A small network was trained on made-up records. Each row is its average activation on records with the value named, seen along a few directions.
Values that are neighbours, or in one group, have similar rows; names and order tell nothing.
In the rows, zero is written as 500.
Random noise pushes rows far along 2 fixed directions. That doesn't count. These rows show it; they differ only by the noise:
[447 553 314 413 549 508 518 670 539 442 735 528]
[448 390 421 442 392 470 603 541 431 455 449 456]
[362 389 323 483 259 481 581 579 419 491 620 514]
[450 414 409 437 419 475 591 558 448 452 486 465]


Field Liv:
g11: [574 679 793 511 776 503 408 462 734 452 515 527]
g4: [363 267 352 514 192 465 628 538 398 541 514 486]
g6: [689 723 500 487 927 529 307 567 754 449 695 512]
g10: [448 508 323 623 121 484 365 417 392 717 645 695]
g1: [607 355 469 447 717 451 645 461 472 516 236 518]
g9: [439 547 670 496 348 572 311 464 519 619 581 524]
g3: [466 587 548 657 543 442 468 461 670 460 636 488]
g2: [656 528 616 474 789 449 443 367 379 471 141 414]
g7: [460 212 505 549 386 474 559 326 368 427 219 445]
g12: [558 490 750 522 214 585 413 367 293 709 298 542]
g5: [345 483 471 628 315 507 543 483 494 460 554 435]
g8: [588 608 595 411 640 558 727 574 500 401 411 401]
Each value of Liv is a pair of two hidden parts, and every pair occurs once (3 first parts, 4 second parts).
g12 and g1 share the first part; g12 and g9 share the second. Which value has the first part of g9 and the second part of g1? -> g4
g7 and g6 share the first part; g7 and g5 share the second. Which value has the first part of g5 and the second part of g6? -> g3

Field Gora:
l11: [469 686 626 521 360 574 424 468 524 523 633 551]
l2: [465 460 216 379 489 549 573 719 418 497 777 544]
l7: [687 616 603 462 440 574 384 463 518 634 432 518]
l12: [473 524 415 571 456 490 408 426 546 530 561 556]
l4: [297 291 422 701 120 401 608 412 389 532 461 396]
l10: [622 407 666 453 600 506 421 359 327 571 167 491]
l8: [727 409 613 367 751 383 563 386 464 539  52 408]
l9: [468 660 265 516 661 509 496 630 532 470 679 543]
l6: [454 470 477 449 679 458 674 630 602 356 612 457]
l5: [328 351 547 680 226 534 436 387 487 505 586 548]
l1: [394 556 270 390 593 504 635 672 532 395 767 566]
l3: [377 353 746 665  45 500 428 386 484 568 379 492]
Each value of Gora is a pair of two hidden parts, and every pair occurs once (3 first parts, 4 second parts).
l8 and l2 share the first part; l8 and l4 share the second. Which value has the first part of l4 and the second part of l2? -> l6
l5 and l3 share the first part; l5 and l10 share the second. Which value has the first part of l10 and the second part of l3? -> l7
